Each row below holds a small network's activations on one input, seen along a few directions.
Each table varies a few parts of the input and shows all the possible inputs, shuffled.
A made-up example of a description, with smaller parts first: one of 6 places along a line, together with either a single point or one of 9 places along a line or (one of 2 separate values, together with one of 8 places around a ring).
Shared parts are said once, and a part with two or three values counts as separate values.

Other details of the inputs shift rows strongly along two fixed directions, in all tables alike. That doesn't count.

Table:
row 1: [-11   3  13 -15   1  11 -14  27 -50 -38 -50 -43]
row 2: [ 34   7  32  45  29 -43 -14   8 -19  -6  60  26]
row 3: [-21 -19 -34  34   3 -16   4  -3  51  -2  23  40]
row 4: [ -7   0  35   0 -18  13 -42  21 -83 -52 -68 -53]
row 5: [-16  13   3  87  55 -44  -6 -10 -22 -30  26  18]
row 6: [-23   6  23   1 -34  20  -9  16 -37 -38   5   3]
row 7: [ 23  -8  10  19  20 -31   4   0   7   8  58   9]
row 8: [-26  21 -32 -57 -22  28  47   7  12  18 -55 -37]
row 9: [-35  28 -41 -39   2  13  31  -9  19  19 -26 -20]
row 10: [ 22 -35 -19  25  15 -25   5 -17  46  28  41  10]
row 11: [ -2  22  28  79  35 -33  22   0 -38 -37  11  17]
row 12: [ -2  40  21  79  21 -27  14 -32 -20 -19   3  25]
row 13: [ 18 -27   1 -39 -11  13   8  14 -13   5  19 -28]
row 14: [-24  13 -58 -28  -4  10  12 -25  20  20 -46 -18]
row 15: [-21   0 -48 -30   7   3  13  -2  34  15 -48 -22]
row 16: [-11  15  37  51   8   5 -15 -33   6 -45  36  47]
row 17: [-14 -13 -19 -39 -54  35 -11   8  -4 -17 -40  -8]
row 18: [ 45  -7  44  65  18 -49 -40   4 -16 -11  35  19]
row 19: [ -5  12 -43 -52 -23  25  25  -7  20  14 -79 -28]
row 20: [ 32  14  36 -37 -39  29 -33  22 -52   9 -23 -27]
row 21: [-22 -18  15  29   7 -19  -4 -43  13  -9  14  46]
row 22: [-30 -25  45 -45 -19  20 -11  15 -50 -42 -18  -8]
row 23: [ -7  25 -18  68  34 -34   7 -42  11  -4   4  28]
row 24: [  6   4 -26 -42 -17  38   6   5  23  67  -1  -4]
row 25: [-43  26 -76 -53  -7  20  34 -29  45  44 -35 -20]
row 26: [-27 -10 -27 -67  -3  40  16   9  47 -17  -1   8]
row 27: [  36    1  100   -5  -43   12  -49   28 -110  -49   -1  -53]
row 28: [ 23 -23  26 -36 -13  38 -31  58 -47   9 -22 -34]
row 29: [ 30  -4 -32 -53 -23   1  -5  -6  39  44 -14  -9]
row 30: [-20  29  43  -2 -20  20 -24  13 -98 -49 -42 -47]
row 31: [-22  37 -19  43  23 -19  18 -40  12   7   6  17]
row 32: [-16  14  38  44  17   3  -8 -18   3 -48  47  44]
row 33: [ 43  12  64  70  30 -32 -34  25 -67 -25  55  28]
row 34: [ 19   8   9 -69 -32  16  -8  21  -9  22  -8 -33]
row 35: [-18   3  23 -22 -60  39 -21  13 -46 -37 -28 -15]
row 36: [ 22 -23   2 -18  -7  23 -23  34  -3  34 -15 -12]
row 37: [-10  10 -33  34  43 -28  35  -4  38   4  -2  17]
row 38: [ 25 -12  -3 -50 -34  47 -22  23 -19  36 -39 -25]
row 39: [ 18  -6  -1  30   1 -13  11 -37  18  25  53  12]
row 40: [-29 -33   6  25  19 -26  -1 -26  36  -4  18  43]
row 41: [ 27 -33   2 -61 -35  11 -21  22   7  15 -28 -49]
row 42: [ -1 -13 -59 -74   5  35  28  30  48  74   8  -4]
row 43: [ 14  17 -49   1  16 -31  25 -37  85  71  53  36]
row 44: [ 30  -1 -37 -54 -20  16  -5   6  31  53 -21  -5]
row 45: [ -7  -1  -5  29  12   4  -6 -35  47 -25  21  50]
row 46: [-50 -13 -11 -62 -15  18  25 -16  31  16  -3   9]
row 47: [ -8 -22  47  -5 -38  25 -40  50 -74 -72 -26 -23]
row 48: [-12 -25   3 -54 -24  43 -21  14  24 -36 -38 -10]
row 49: [-13 -12   5  42  39 -10  -5  -7  43 -39  46  49]
row 50: [ 35  26  62  71  20 -28 -29   9 -53  -8  57  29]
row 51: [ 13 -12  10 -28 -20  15   7  -2 -11  13  23 -26]
row 52: [11 12 13 34 21  1  0  6 -5 38 50 26]
row 53: [-40  -5  -1  11   6 -12  18 -49  38  14  29  47]
row 54: [ 22  -8 -57  11  35 -32  12  -4  90  72  38  40]
row 55: [-12  37   0  51  28 -24  32 -18   0  -6   9  20]
row 56: [ 43 -12  59 -25 -20  18 -53  63 -80 -25 -25 -39]
row 57: [ 29 -15   4 -40  -6  -5 -18  33   2  11  -1 -23]
row 58: [-17  -1  14  62  13 -20  -1   8 -18 -43  52  44]
row 59: [ 38 -17  24  60   3 -24 -16 -31 -14  -4  42  14]
row 60: [  3  16  47 -11 -13  18  -5  35 -89 -59 -58 -41]
row 61: [-13  34 -11  59  17 -22  38 -36  17   9   0  21]
row 62: [-28  21 -51  18  48 -25  39 -16  37  13  18  20]
row 63: [-12  26  38  88  42 -35 -15  -4 -75 -55  24  11]
row 64: [ 12   3  48  10 -18   9 -25  27 -72 -55 -75 -41]
row 65: [-48 -41 -46 -81  -1  14  28  -2  69  27 -14   6]
row 66: [ 15   7 -20  26  12 -32  17 -41  57  47  62  25]
row 67: [  7  21  12  82  17 -29  13 -29 -15 -20 -14  20]
row 68: [ 18 -18 -58 -71 -26   8  16 -17  70  61  -9 -20]
row 69: [-19  -5 -68 -41  -2   8  46   0  68  37 -59 -21]
row 70: [ 23 -31   4 -69 -26  14 -14  35  -3   8 -16 -53]
row 71: [ 15 -33 -31  21  32 -28  20 -11  55  31  62  16]
row 72: [-11  -3 -14 -33  -8  16  24  28  -8 -10 -62 -41]
Each input here is: one of 6 places around a ring, together with either one of 3 separate values or one of 4 places along a line or one of 5 places along a line.
Changing only the place on the ring of 6 turns row 16 into row 48. The same change can be made to row 25. Which row results?
> row 4
Changing only the place on the ring of 6 turns row 27 into row 41. The same change can be made to row 8. Which row results?
> row 69
Change only the choice among 3 separate values in row 49. List by row number the other rows that result.
> row 47, row 65
List by row number the other rows that have the place on the ring of 6 in common with row 44.
> row 14, row 17, row 19, row 21, row 23, row 29, row 38, row 45, row 59, row 67, row 68
Change only the place on the ring of 6 in row 13. List by row number the other rows that result.
> row 10, row 39, row 51, row 59, row 71
Change only the choice among 3 separate values in row 35. List by row number the other rows that result.
> row 16, row 53

Table:
row 73: [ 12 -21 -12  41  33 -40   6 -22  62   7  53  44]
row 74: [ -3  20  26  97  19 -19 -12 -35 -24 -28  24  46]
row 75: [ -2   8 -15 -38 -15  29 -12  21 -27  -7 -69 -39]
row 76: [  1  -2  47  17 -15  11 -23  34 -68 -56 -44 -30]
row 77: [ 16 -15  15 -57 -35  24 -18  18 -32  31 -30 -38]
row 78: [-18 -30 -46 -97 -28  34   5   8  49  48 -11 -17]
row 79: [  8  16 -77 -12  36 -13  35   0  90  72  42  27]
row 80: [ 43   5  48  81  19 -46 -20 -28 -15  -6  43  28]
row 81: [-24   1 -25  42  40 -40  29 -22  46   0  44  46]
row 82: [-39  -3 -52 -82 -28  36  21  -1  56  20 -42 -16]
row 83: [ 11 -33  60  -6 -17  11 -44  35 -68 -33  -6 -20]
row 84: [  5 -11  14 -66 -25  41 -14  45 -16  -9 -19 -21]
row 85: [-22 -10 -63 -81 -15  19  40  18  40  25 -42 -30]
row 86: [ 24  21  42  80  13 -15 -17 -11 -25 -11  66  46]
row 87: [-22  -4  11 -64 -27  33  -1   4 -22 -22 -29 -37]
row 88: [  6  25  31  95  32 -32 -11 -30 -28 -14  13  41]
row 89: [-27   9 -28  52  36 -21  10 -38  49   1  28  59]
row 90: [-26   2 -51 -85 -30  39  39 -15  39  35 -25 -33]
row 91: [  6  18 -61 -16  24  -8  40 -17  90  83  42  39]
row 92: [  4 -19 -58 -85 -15  21   8  24  36  63 -25 -40]
row 93: [-34 -16 -48 -93  -8  29  37   7  47  19 -28 -30]
row 94: [ 13 -22  15 -65 -43  28 -26   8  -4 -15 -27 -30]
row 95: [  8  24  44  82  34 -40   4 -32 -34 -13  41  22]
row 96: [ 30  -3  55   0 -14  21 -32  53 -72 -38 -10 -21]
row 97: [-11  14  34  74  23 -38  -9 -25 -23 -42  46  41]
row 98: [ 48  -6  51   4 -20  -2 -46  24 -64 -35 -25 -43]
row 99: [ 24 -15  12 -54 -54  33 -18   1 -11  -2 -29 -36]
row 100: [-13   4  35  88  34 -34  -9  -8 -11 -44  28  40]
row 101: [-20  19 -74  -9  23 -27  57 -40  85  67  22  30]
row 102: [ 40 -24  56   4 -22   3 -38  31 -59 -46 -23 -34]
row 103: [-13   6 -64 -24  22   0  31 -15 101  56  55  50]
row 104: [ -8  -8  49   9 -11  21 -35  22 -67 -63 -47 -11]
row 105: [ -4  19 -29  52  53 -42  30 -26  33  19  44  18]
row 106: [-15   7   3 -40 -47  40  -2   4 -19 -10 -50 -32]
row 107: [  1   5  20  98  43 -32  -8  -6 -22 -36  14  39]
row 108: [ 20 -15  61   3 -40  21 -44  14 -79 -20  -2 -24]
row 109: [-11   7   1 -51 -48  32   4   1 -30 -11 -37 -33]
row 110: [-21  17 -88   6  36 -24  46 -20  97  56   9  19]
row 111: [ -8 -11   2 -52 -14  25  12  26 -27 -17 -40 -49]
row 112: [  7 -23 -22  51  42 -39  11  -2  38  33  57  37]
row 113: [ 12  16  41   6 -15  -2 -25  24 -84 -44 -33 -40]
row 114: [  4  27  38  94  25 -38  -5 -25 -24 -14  22  32]
What is each input in this table made of?
> one of 6 places around a ring, together with either one of 3 separate values or one of 4 places along a line
Changing only the place on the ring of 6 turns row 112 into row 78. The same change can be made to row 107. Which row results?
> row 89
Changing only the place on the ring of 6 turns row 93 into row 111. The same change can be made to row 73. Which row results?
> row 102
Change only the place on the line of 4 in row 74. List by row number the other rows that result.
> row 90, row 106, row 109
A walk changes only the place on the ring of 6. It starts at row 76 and steps to row 110. List the rest of the walk in order.
> row 114, row 106, row 82, row 100
A walk changes only the place on the line of 4. It starts at row 95 and steps to row 101. List the rest of the walk in order.
> row 114, row 88
Change only the choice among 3 separate values in row 86. List by row number the other rows that result.
> row 99, row 108

Table:
row 115: [ -1   2  -1  -8  -2   4   4   6  -8  -2 -10 -12]
row 116: [  1   7   0  -8  -6   7   1   1  -8   0 -11  -9]
row 117: [ -3   9  20  58  21 -22  -4 -16  -7 -15  36  33]
row 118: [  4   9  16  61  28 -30  -1 -14  -9 -10  29  24]
row 119: [ -7  -5   3 -12  -5   6  -1   2  -4  -7  -7  -5]
row 120: [  4   1  -1  -5  -9   3  -3  -3  -5   1 -15 -11]
row 121: [  3   6  20  59  19 -25  -5 -18  -3 -15  32  32]
row 122: [ -4   1   3 -11  -9  11  -2   0  -3  -6  -6  -3]
row 123: [ -7  -4   1 -11  -5   7   1   5  -4  -9  -6  -6]
row 124: [ -3   8   1  -8  -6   7   2   1  -9   2 -10  -8]
row 125: [ -4  -9  -1  -8  -2   6  -4   9  -1  -8 -13  -4]
row 126: [ -3   5  -1  -8  -5   5   1   1 -10   1 -11  -8]
row 127: [ -1  -5   2  -9 -11   6  -6  -4  -1  -5 -11  -5]
row 128: [  7  -9 -72 -26  21 -14  35 -14  99  81  44  24]
row 129: [ -5  -4   0 -12  -2   5  -1   9  -2 -11  -8  -5]
row 130: [ -8  -2   2 -11  -8   9  -1   0  -6  -5  -7  -3]
row 131: [  3   5   1  -7  -8   4   0   0  -6   2 -13  -8]
row 132: [  1   2  -3  -8   0   2   1   9  -6  -4 -12 -11]
row 133: [ 21 -16  11 -21 -11   7 -15  14  -1  12  16  -5]
row 134: [  1  -2  -4  -5   1   2  -2  10  -5  -1 -17 -10]
What is each input in this table made of?
> one of 2 separate values, together with either a single point or one of 9 places along a line
Changing only the choice among 2 separate values turns row 120 into row 127. The same change can be made to row 131. Which row results?
> row 121
